These are the activations of a small neural network, seen along a few directions. Each row is one input.
In each table, some parts of the input vary, and every possible input appears once, in random order.
A made-up example of a description, with smaller parts first: one of 5 places around a ring, together with either a single point or one of 9 places around a ring or (one of 3 separate values, together with one of 4 places along a line).
Shared parts are said once, and a part with two or three values counts as separate values.

Other details of the inputs shift rows strongly along three fixed directions, in all tables alike. That doesn't count.

Rows:
R1: 21 -1 0 -5 30 -20 1 -33 -4 -17 -13
R2: 22 1 22 8 16 -8 15 -29 3 -3 -5
R3: -23 13 -26 -20 -5 9 -9 32 -7 8 3
R4: -46 2 8 -2 0 -19 -8 13 -15 11 -28
R5: -46 4 6 4 -1 -12 -9 22 -13 0 -27
R6: -14 13 -14 0 -8 15 14 32 -10 24 5
R7: -19 -12 27 -16 -10 -12 -20 -7 20 2 10
R8: 6 -25 27 -6 -6 -16 -13 -30 20 -14 7
R9: 20 9 -13 8 -2 21 -2 0 1 29 23
R10: 4 2 9 10 -8 8 15 6 -2 -12 -2
R11: 24 14 -1 7 17 4 38 10 -4 -17 -16
R12: 34 14 -22 10 10 25 13 7 1 14 14
R13: -24 12 10 -2 1 -3 37 33 -13 -13 -24
R14: 8 -18 6 -1 -1 -20 -17 -32 -5 -17 0
R15: -15 27 -23 -13 18 0 2 18 -5 36 -10
R16: 5 -18 23 20 -9 -8 -13 -32 -4 7 9
R17: -6 1 28 1 -9 -5 -5 -6 2 12 4
R18: 12 5 2 2 36 -9 50 23 4 -60 -44
R19: -2 -4 -15 -14 -23 15 -45 -13 8 26 39
R20: -42 3 -1 -18 2 -21 4 24 -19 -12 -26
R21: -47 -1 6 -2 -4 -20 -5 15 -15 8 -25
R22: -34 4 -16 -5 -24 6 -23 19 -3 34 9
R23: 19 9 -28 3 0 15 -15 -2 4 22 15
R24: 0 20 -41 -5 6 13 19 36 -10 10 -12
R25: 7 -13 8 3 3 -15 -25 -30 -2 -20 0
R26: 31 7 -26 -12 4 26 12 15 21 -8 19
R27: 38 0 2 15 12 5 35 -10 -2 -27 -11
R28: -18 -12 17 17 -22 0 -19 -9 -4 13 14
R29: 32 14 -38 3 12 19 2 4 1 14 7
R30: 41 5 6 17 20 5 33 -9 0 -30 -13
R31: 17 -12 -8 23 2 -5 -3 -20 -7 -25 -11
R32: 33 4 -28 -18 5 21 18 12 20 -3 16
R33: 6 -18 30 -12 8 -20 -13 -39 22 0 8
R34: -46 8 11 -17 12 -24 -6 21 -16 -8 -27
R35: 3 -4 -2 9 -25 23 -28 -8 6 36 38
R36: -14 -6 2 10 -4 -8 -27 -9 -3 9 -4
R37: 31 18 -20 3 20 20 15 -4 1 27 15
R38: -20 -13 -1 -8 -15 -12 -23 -10 -6 -5 4
R39: 2 -26 21 1 -16 -8 -16 -22 17 -21 12
R40: 3 -29 20 -1 -19 -10 -13 -25 16 -21 14
R41: 30 12 -21 3 -8 30 20 11 5 4 18
R42: 16 -15 7 26 -4 2 9 -18 -8 -16 0
R43: -37 7 19 7 3 -6 6 25 -13 4 -19
R44: -10 -3 24 6 -17 5 -8 -3 3 5 9
R45: 22 -2 18 18 5 2 13 -14 3 -22 -4
R46: -11 -11 12 -5 10 -18 32 13 3 -43 -29
R47: 5 -17 12 -3 2 -19 -28 -34 -3 -8 2
R48: 23 5 -13 -20 0 16 0 6 24 9 24
R49: -27 6 3 -4 -21 9 -11 17 -5 44 18
R50: -17 20 -26 -26 9 1 0 30 -7 13 -4
Each input here is: one of 5 places around a ring, together with either a single point or one of 9 places around a ring.
Q: Changing only the place on the ring of 5 turns R11 into R50. The same change can be made to R44. Which row results?
A: R19
Q: Changing only the place on the ring of 5 turns R28 into R31. The same change can be made to R6. Which row results?
A: R24
Q: Which other rows does R21 become when the place on the ring of 5 takes its other values? List them by row number.
A: R14, R27, R32, R49
Q: Which other rows does R26 become when the place on the ring of 9 takes its other values? List them by row number.
A: R7, R8, R18, R32, R39, R40, R46, R48
